A small network was trained on made-up records. Each row is its average activation on records with the value named, seen along a few directions.
Related values have similar rows: they may be neighbours, one step apart, or belong to one group.

Other fields shift rows strongly along one fixed direction, in all tables alike. That doesn't count.

Values of DEROT:
perok: [ -5.7  11.5 -27.8  -2.3 -10.9  -3.6 -32.4  -3.5  -6.9  28.5  -4.1  16.1]
sefid: [ -1.3   2.8  19.0   2.6  -1.1 -12.1 -19.6 -18.5  37.7 -23.7  17.8 -26.5]
vot: [-18.3   7.9  10.5   4.5  52.9  14.1   0.1 -24.2 -20.0  -2.0  52.1   4.4]
kab: [ -4.7 -25.7 -20.3  -6.3 -26.3 -22.4  22.0 -10.5  22.9  -2.2 -31.5  -1.8]
sofi: [  8.6   3.3   6.7   5.1 -19.9  -1.8  -9.6  -3.8  14.4 -27.3   7.9 -38.8]
birof: [-10.5  -9.4  -4.0 -15.5  22.8   8.4  20.7  23.5 -19.4  -1.9  27.0  28.3]
tomu: [  7.6 -18.2  17.4 -41.9   7.9  -5.2 -11.4  -3.1  29.0  -9.4  11.8  20.1]
gage: [ 11.0 -12.9  42.9 -23.4 -64.3 -17.2 -24.2  17.5  55.1  -8.2 -37.7 -46.6]
sofov: [  3.6  25.5  11.9  48.4  36.7  34.3  42.8  18.0 -87.6  37.2  34.5   4.3]
vobe: [ 11.9  -5.7  39.3 -13.0 -34.8 -10.2 -43.5  12.7  65.3 -12.6 -75.6  12.6]
memi: [  0.3 -13.5 -37.9  15.8  -1.7 -18.3   7.0 -18.9 -22.2  20.2  -2.3  -1.8]
vibir: [  4.8  41.4 -37.3  30.6  41.8  32.2   5.8   4.7 -53.8  17.3   4.8  22.0]
med: [ -7.2  -6.8 -20.4  -4.6  -3.1   1.7  42.3   5.8 -14.4 -15.8  -4.7   7.7]
The values of DEROT form a ring.
A walk along DEROT starts at memi and steps to its neighbour kab. Put sefid, birof, gage, med in the order it reaches them. -> med, birof, sefid, gage
Name the neighbours of vibir, in listed order. -> perok, vobe

Values of LUF:
geri: [ 10.2  -7.3  30.4  -9.2 -46.4 -44.8 -34.9 -12.1  60.5 -20.4  -8.5 -50.5]
pifi: [-26.5   0.2 -95.2  21.8  19.6  12.9  19.2  -5.4 -55.4  48.4  10.1  45.0]
finub: [ 11.7 -23.9  14.6 -49.5 -28.4  -4.6   6.2 -13.2  49.9 -32.5 -15.6  -6.1]
zulo: [ -2.1  25.2  -4.5  37.5  16.7  29.0  34.0  16.0 -49.5  24.2 -13.8  16.8]
tes: [ -2.7   6.9 -18.4  14.2  12.1  -9.2  20.0  24.6 -33.6   8.0 -13.9  26.7]
fonu: [ -8.2  -3.0   9.6  23.2  -6.4  -8.9  17.3 -27.1  10.5 -17.8  -0.1 -21.9]
musob: [ -6.7 -15.7  30.2  -9.3  17.4   5.7 -27.0  -6.4  20.9   5.0  26.0   9.8]
bov: [ -1.1 -13.3  34.7 -17.0 -78.7 -12.4 -34.4  35.1  55.0  -8.0 -55.9 -17.4]
lam: [ -5.2  54.4  -0.7  18.6  81.3  51.9   0.4  -2.8 -64.9  11.3  63.9   3.5]
kurok: [ -3.8   8.7  21.8 -14.4  16.0  -3.0 -32.9  -0.8  27.0 -13.9  28.9  12.7]
zenet: [ -0.6  -7.8 -16.3   1.5  22.1   0.3  29.5   6.0 -16.7 -31.0  30.1 -10.4]
pugur: [ 21.8  26.0  -1.0  51.0  24.7  41.8  25.6   6.2 -65.2  37.8  36.4 -35.4]
zuloz: [ 13.7 -13.1 -33.2   5.7 -25.0 -13.6 -10.9 -16.2  -5.0  13.8 -72.1  26.7]
zeg: [ -0.6 -37.4  28.1 -74.3 -24.9 -45.1 -12.1  -3.8  66.5 -24.8 -15.3   0.4]
The values of LUF form a line.
A walk along LUF starts at pifi and steps to its neighbour zuloz. Put geri, tes, zenet, pugur in the order it reaches them. -> tes, pugur, geri, zenet
Name the neighbours of musob, in listed order. -> kurok, zeg
What is the length, in steps, of the shortest route from lam to bov? -> 9

Values of TILU:
doko: [ -8.8  11.6 -13.2  12.5  46.8  28.2  35.9   3.5 -56.6   3.2  62.7  -0.4]
fuf: [  1.9   6.8  10.7  15.3  -4.7   0.5   5.6  -3.8 -10.0   4.1  15.1 -21.7]
ralir: [  7.4   5.2  14.9  -1.2 -32.8  -5.6 -29.7  10.8  31.3  -6.4 -30.1 -15.8]
lurin: [ -3.2   6.2  -6.5   7.1   0.7  10.7  12.8  10.7 -29.0  17.8 -13.6  11.9]
bil: [-10.2  -0.7  11.1  -5.1  21.8   3.4   2.7  -2.7   1.9 -11.9  21.9  12.1]
fote: [ -0.9  -3.7   0.1 -19.4  17.3   0.3 -18.0  -9.5  10.1   5.1  19.8  16.4]
fod: [  6.4 -22.9  38.2 -19.7 -39.9 -27.1 -25.0  -9.0  72.0 -28.0 -36.9 -29.9]
gaken: [-9.0  0.3  5.4 -3.1 31.0  6.0 -4.5 -7.8 -2.5 -2.4 25.3 15.5]
munas: [ -4.5  -9.0 -20.3  -5.7 -10.5 -12.7   7.2   2.5   3.9   9.9 -23.6  15.5]
teke: [  8.6   7.2   5.7  11.0 -13.9  -5.6 -12.3   6.5  -2.5   2.5  -5.0 -19.0]
vosin: [ -1.7  -2.9   2.2  -3.5   7.7  10.9  17.9  -1.8  -7.2  -5.8  29.2 -11.5]
bub: [ -4.8  -2.2 -43.0   7.5   0.7  -3.4   9.4 -13.0 -16.7   4.3  -9.6  13.9]
vosas: [ 12.1  14.3   7.8   8.1  -7.3   2.5  -7.7   6.0   7.6   1.1 -32.8   1.4]
pazo: [  6.8 -10.2 -13.1  -3.8 -16.9  -8.1   5.9   7.7  -2.3   6.5 -22.4  11.6]
The values of TILU form a line.
A walk along TILU starts at fote and steps to its neighbour gaken. Put vosin, bub, vosas, pazo in the order it reaches them. -> vosin, vosas, pazo, bub
Name the neighbours of fuf, in listed order. -> fod, teke
What is the length, in steps, of the shortest route from doko to lurin? -> 7
